Each row below holds a small network's activations on one input, seen along a few directions.
Each table varies a few parts of the input and shows all the possible inputs, shuffled.
Descriptions start from the smaller parts, as in this example, which fits no table here: one of 2 separate values, together with either a single point or one of 9 places along a line or (one of 4 places along a line, together with one of 5 places around a ring).
Shared parts are said once, and a part with two or three values counts as separate values.
In the rows, zero is written as 128.

Other details of the inputs vary at random and push rows far along three fixed directions, the same in every table; ignore that.

Rows:
r1: [168 115 155  79 178 187 177  76 168 103 131 102 149 114  96]
r2: [109 133 136 167 119  69 118 118 110 158 111 166 172 136 118]
r3: [149 123 130 117  72 134  77 175 138 125 159 147  47 114 155]
r4: [ 85 139  88 150 124  79 104 132 109 131  76 150 186 139  86]
r5: [177 114 151  81 184 162 190  71 163  87 141 109 144 107 107]
r6: [116 152 125 131 178 122 186  87 101 129 109 111 205 173 110]
r7: [182 116 135  72 180 168 185  73 160  99 137 115 142 123 105]
r8: [160 104 162  98 132 125 107 104 147 114 120 152 109  76  92]
r9: [132 127 137 111  83 142  75 168 114 121 148 129  40  85 139]
r10: [150 111 134 119  82 131  72 181 145 133 149 136  48 110 160]
r11: [110 142 138 142 134  66 108 119  93 144  92 151 169 141 107]
r12: [ 74 179  96 147 152 162 195 163  70 110 166  28 118 182 216]
r13: [175 106 156  96 168 166 185  74 184  95 156 127 151 118 117]
r14: [ 82 172  85 144 151 164 192 175  72 132 150  16 121 195 217]
r15: [107 135 142 158 121  72 106 122 114 151 108 166 177 154 118]
r16: [114 136 128 159 121  76 109 119 110 162 106 172 172 152 117]
r17: [149 112 126 119  77 144  73 179 138 138 153 143  47 116 149]
r18: [170  98 161  97 172 180 174  79 191 109 142 116 156 121 113]
r19: [ 97 137 147 151 137  80 103 122  96 157  83 141 174 130 103]
r20: [ 88 132  93 172 113  76 108 132 134 141  84 162 183 153  96]
r21: [142 126 131 100  85 138  67 177 121 126 142 125  42 104 137]
r22: [173 101 157 105 117 133  98 112 174 129 131 165 119 109  95]
r23: [ 86 176  82 142 148 157 198 170  69 122 155  26 117 194 220]
r24: [107 149 136 142 126  76 105 119  91 145  98 153 167 145  99]
r25: [169 101 161 100 169 176 181  73 185 101 150 122 153 113 115]
r26: [ 55 174  46 157 147 183 196 176  90 104 136  18 138 181 199]
r27: [177  95 151  99 171 175 181  79 189 119 139 115 153 118 114]
r28: [ 76 187  92 150 146 167 195 165  67 115 166  29 117 184 211]
r29: [130 118 140 104  90 141  67 175 122 126 140 122  42  91 143]
r30: [109 137 131 158 175 130 178  87 128 156 110 117 217 168 124]
r31: [114 135 140 160 123  68 111 123 115 153 102 166 176 150 120]
r32: [115 132 133 159 119  68 114 121 113 160 104 166 175 150 118]
r33: [ 99 135 139 150 133  81 106 120  93 164  85 141 172 130 101]
r34: [142 127 121 107  88 129  81 166 111 123 152 138  35  88 144]
r35: [101 133 136 171 122  86 110 115 107 167 107 166 172 134 117]
r36: [101 131 148 173 123  78 111 119 112 158 103 160 177 132 120]
r37: [ 86 136  93 178 108  73 119 123 126 128  96 171 176 138 102]
r38: [ 75 170 100 168 135 180 182 174  95 139 161  36 129 194 220]
r39: [170 105 149  87 129 134 100 112 146 125 118 156 109 101  79]
r40: [100 131 139 170 120  95 103 125 110 171 100 161 175 146 108]
r41: [178 113 152  98 162 172 185  75 182  98 156 128 149 120 112]
r42: [142 109 139 126  82 139  74 179 145 137 147 134  48  98 159]
r43: [139 119 135  98  90 132  66 177 122 122 142 123  42 103 143]
r44: [146 121 121  99  90 136  70 175 118 134 140 129  39 101 142]
r45: [167  93 156 115 118 127 113 104 167 131 133 168 115  85 103]
r46: [106 141 134 150 130  68 116 114  88 148 101 151 166 127 104]
r47: [159 100 109 112 160 179 192  74 203  77 133 123 155 112  98]
r48: [ 99 133 139 173 117  91 110 119 104 162 109 166 172 138 111]
r49: [126 122  81 112  75 132  82 175 129  88 141 139  46  81 131]
r50: [104 130 145 161 124  78  98 126 117 161 103 157 181 155 114]
r51: [163 101 155  97 129 125 111 102 145 121 122 153 108  75  90]
r52: [ 89 135  90 168 109  70 116 128 130 130  89 172 179 152 102]
r53: [ 83 172  89 167 134 170 196 169  85 128 174  52 119 192 221]
r54: [151 108 127 118  79 131  76 179 143 140 151 136  47 110 157]
r55: [164 112  96  75 173 171 192  79 182  64 125 116 159 118  91]
r56: [ 98 138 146 172 115  89 107 118 109 158 110 162 175 136 112]
r57: [ 78 140  93 164 120  84 109 121 101 124  83 151 182 120  88]
r58: [167 107 155  84 130 118 102 106 148 108 125 158 110  98  91]
r59: [128 120 140 110  88 136  73 168 115 117 149 127  40  84 145]
r60: [ 72 175  91 149 150 184 189 172  70 133 149  25 120 187 206]
r61: [ 97 140 134 149 134  88 102 120  90 167  87 147 169 131 101]
r62: [111 132 130 162 125  82 102 123 113 172 101 163 176 153 114]
r63: [174 118 143  82 176 174 189  73 155  93 145 116 140 113  98]
r64: [134 122 130 112  85 145  78 169 109 125 147 134  37  86 137]
r65: [136 122 126 110  88 140  78 166 112 129 146 133  37  82 143]
r66: [159  99 109 108 164 182 186  82 210  87 125 117 158 120  94]
r67: [185 107 142  91 164 173 183  79 180 104 148 133 148 135 111]
r68: [159 122 129  85 144 177 149 143 143 101 151  76  79 124 157]
r69: [146 119 123 124  78 132  85 168 133 132 163 152  43  98 159]
r70: [181 107 154  99 170 162 189  76 185  98 150 127 151 116 120]
Description of these inputs: one of 2 separate values, together with one of 5 places around a ring, together with either a single point or one of 6 places around a ring.
The inputs of r25 and r59 match in every part but the choice among 2 separate values. If r18 is changed in the same way as r25 into r59, which row does it become? -> r29
Which other rows does r35 become when the place on the ring of 6 takes its other values? List them by row number. -> r25, r36, r45, r48, r56
Which other rows agree with r37 in the choice among 2 separate values and the place on the ring of 5? List them by row number. -> r2, r13, r41, r53, r69, r70
A walk changes only the place on the ring of 5. It starts at r4 and steps to r26. List the rest of the walk in order. -> r57, r49, r55

Rows:
r71: [ 95 154  95 134  93 114  98 193  78 125 137  97  64 135 176]
r72: [149 121 121 108 136 124 143  98 148  96 127 152 139 109  96]
r73: [166  97 140 105 132 135 129  90 184  97 127 166 132  85  83]
r74: [156  99 162 104 157 140 128  86 165 132 105 139 159 104  81]
r75: [120 122 120 157  97  81  83 144 135 160 106 177 145 142 115]
r76: [119 135 103 138 151 153 183 109 139 108 136 104 156 140 138]
r77: [131 134  91 110 116 160 152 158 131  85 162  91  68 121 172]
r78: [110 144 108 122 109 154 111 186  92 134 144  78  62 134 177]
r79: [169 101 135 114 140 134 139  91 184 127 122 165 161 135  91]
r80: [ 93 164 147 174 140  91 149 129  67 171 135 117 169 174 170]
r81: [101 159 159 168 149  89 152 111  77 166 131 128 187 173 153]
r82: [174 109 137  78 131 133 114 102 149 104 125 157 104  90  80]
r83: [144 127 115 125 175 172 212 101 172 109 144  84 179 182 154]
r84: [130 117 132 148 107  85  90 126 146 152 105 183 160 142 101]
r85: [144 128 127  92 140 178 144 148 132 107 151  72  80 126 157]
r86: [160 101 158  98 133 152 105 111 159 129 122 141 116  96  95]
r87: [153 116 146  96 150 142 128 101 137 128 115 132 137 114  90]
r88: [166  93 149 105 135 155 125  90 181 119 125 159 131  88  80]
r89: [140 125 131 104 114 102  90 128 119 120 116 158 108 104  96]
r90: [138 111 127 139 113 103 106 131 156 140 116 162 143 138 118]
r91: [109 134 117 125  67 120  47 215  88 143 136 113  22 108 170]
r92: [149 131  87  95 133 192 182 143 146  74 176  76  67 122 172]
r93: [149 114 114 104 134 211 165 140 167 102 168  77  75 113 165]
r94: [187 113 176  93 154 159 163  87 152 123 166 134 115 115 130]
r95: [114 123 123 149  85  87  72 142 125 133 114 182 114 101 104]
r96: [152 140 164 118 190 163 221  82 131 120 165  79 169 165 166]
r97: [133 139  87 110 115 169 157 156 126  88 167  94  68 125 166]
r98: [122 119 121 142 116 104 114 120 140 121 114 159 139 109 107]
r99: [123 126 121 120  78 165  74 199 114 140 152 102  26 107 169]
r100: [ 93 162 108 139 155 112 165 127  87 122 116  89 168 167 143]
r101: [110 112 134 152  78  91  50 159 126 152 108 172  99  93 113]
r102: [110 116 135 152  77  96  50 158 123 152 113 175 100  97 110]
r103: [135 127 178 145 121  72  99 112 106 163 123 175 146 123 121]
r104: [ 79 150 125 168 150 115 139 127  89 167  97 102 191 164 132]
r105: [123 123 120 143 114 111 116 117 136 125 117 165 140 112 100]
r106: [157 112 132 104 146 113 146  80 161  93 117 162 158 103  78]
r107: [ 85 163 104 152 150  91 149 121  74 139 100 111 184 165 126]
r108: [ 92 156 122 141 158 130 154 129  86 142 114  84 169 169 142]
r109: [ 64 153 115 186 131 107 138 142  96 153 108 106 180 164 149]
r110: [ 79 149 133 165 150 112 138 128  94 159  98  99 191 165 134]
What do these inputs look like to the network? -> one of 5 places around a ring, together with either one of 2 separate values or one of 6 places around a ring
The inputs of r95 and r98 match in every part but the place on the ring of 5. If r86 is changed in the same way as r95 into r98, which row does it become? -> r74
Which other rows does r90 become when the choice among 2 separate values takes its other values? List them by row number. -> r103
Which other rows agree with r93 in the place on the ring of 5? List them by row number. -> r75, r76, r78, r80, r92, r104, r107
Which other rows does r91 become when the place on the ring of 5 takes its other values? List them by row number. -> r78, r85, r87, r108
Which other rows agree with r88 in the place on the ring of 5? List them by row number. -> r79, r82, r87, r94, r97, r99, r105

Rows:
r111: [131 132 165 144 131  61 110 108  96 164 114 171 152 124 119]
r112: [141 106 117  96  87 138  75 162 136  99 133 145  46  76 116]
r113: [ 63 149  85 158  88 138  94 203  84 133 126  87  72 133 173]
r114: [120 117 146 133 160 104 124  77 144 134  76 151 207 109  59]
r115: [120 110 123 146 151 104 137  78 157 135  86 164 207 120  68]
r116: [197  89 124  76 106 188 122 129 197  80 169 147  43  75 118]
r117: [208  84 181  75 138 147 123  96 173 122 151 156  86  75 113]
r118: [106 138  93 150 119 175 153 157 136 122 149  91 106 147 169]
r119: [133 118 142 120 140  95 108  96 134 119  93 160 168  98  69]
r120: [184  90 137  90 119 163 136 113 199  82 159 149  92  88 117]
r121: [154 117 193 123 172 109 152  60 134 149 109 154 204 131  75]
r122: [164 140 151  85 185 198 212  93 133 103 184  71 124 148 170]
r123: [104 153  88 140 161 155 197 117 108 116 129  80 173 164 145]
r124: [ 92 161 143 160 128 119 131 163  75 170 131  82 137 187 177]
r125: [201  91 181  66 119 164  93 116 162 118 166 158  58  71 114]
r126: [ 81 158 152 175 146 128 152 136  81 175 124  83 169 177 163]
r127: [103 161 136 145  71 123  86 214  61 151 173  94  21 139 210]
r128: [132 123 179 133 164 122 130  77 127 164 112 148 195 131  96]
r129: [128 118 113 128  82  86  53 154 123 148  96 180 107 108  89]
r130: [156 136 110  80 161 193 194 119 148  67 165  60  92 119 157]
r131: [171 105 172  91  98 128  54 145 138 148 142 165  67  99 120]
r132: [109 130 139 141 149  63 102  94 121 147  62 164 217 134  60]
r133: [156 121 116 105 183 193 227  91 191  85 154  75 173 168 151]
r134: [ 95 156 134 165 154 104 156 139  80 174 119  89 173 191 179]
r135: [110 128 118 160 108  74  87 127 127 153  89 184 171 145  89]
r136: [139 112 114 123 159 115 151  85 163 121  98 148 194 139  81]
r137: [110 151 105 148 153 137 202 112 132  99 149  97 170 170 164]
r138: [ 85 156  67 155  81 115 114 195  88 117 151 104  64 141 189]
r139: [123 109 108 138  61  80  41 168 126 131 117 189  72  83 107]
r140: [119 127 114 150  49  65  34 171 112 138 121 208  67  96 109]
r141: [ 92 141 125 151 137  50 110  93  93 132  71 179 201 129  63]
r142: [ 93 161  76 145  80 120 108 191  76 126 145 108  64 136 175]
r143: [186  89 129  56 138 181 127 115 191  80 133 126  79  88  93]
r144: [ 71 149 100 183 109 126 137 165 116 138 133 101 144 162 177]
r145: [147 125  96  98 170 227 215 110 166  93 155  56 125 134 148]
r146: [ 82 154 136 178 151 121 161 139  80 177 126  81 168 175 186]
What do these inputs look like to the network? -> one of 4 places along a line, together with either one of 3 separate values or one of 6 places along a line
The inputs of r140 and r118 match in every part but the place on the line of 4. If r141 is changed in the same way as r140 into r118, which row does it become? -> r113
Which other rows agree with r120 in the place on the line of 4? List them by row number. -> r112, r116, r117, r119, r121, r123, r125, r139
Which other rows does r111 become when the place on the line of 4 takes its other values? List them by row number. -> r117, r134, r146
Which other rows does r123 become when the place on the line of 4 takes its other values? List them by row number. -> r129, r142, r145
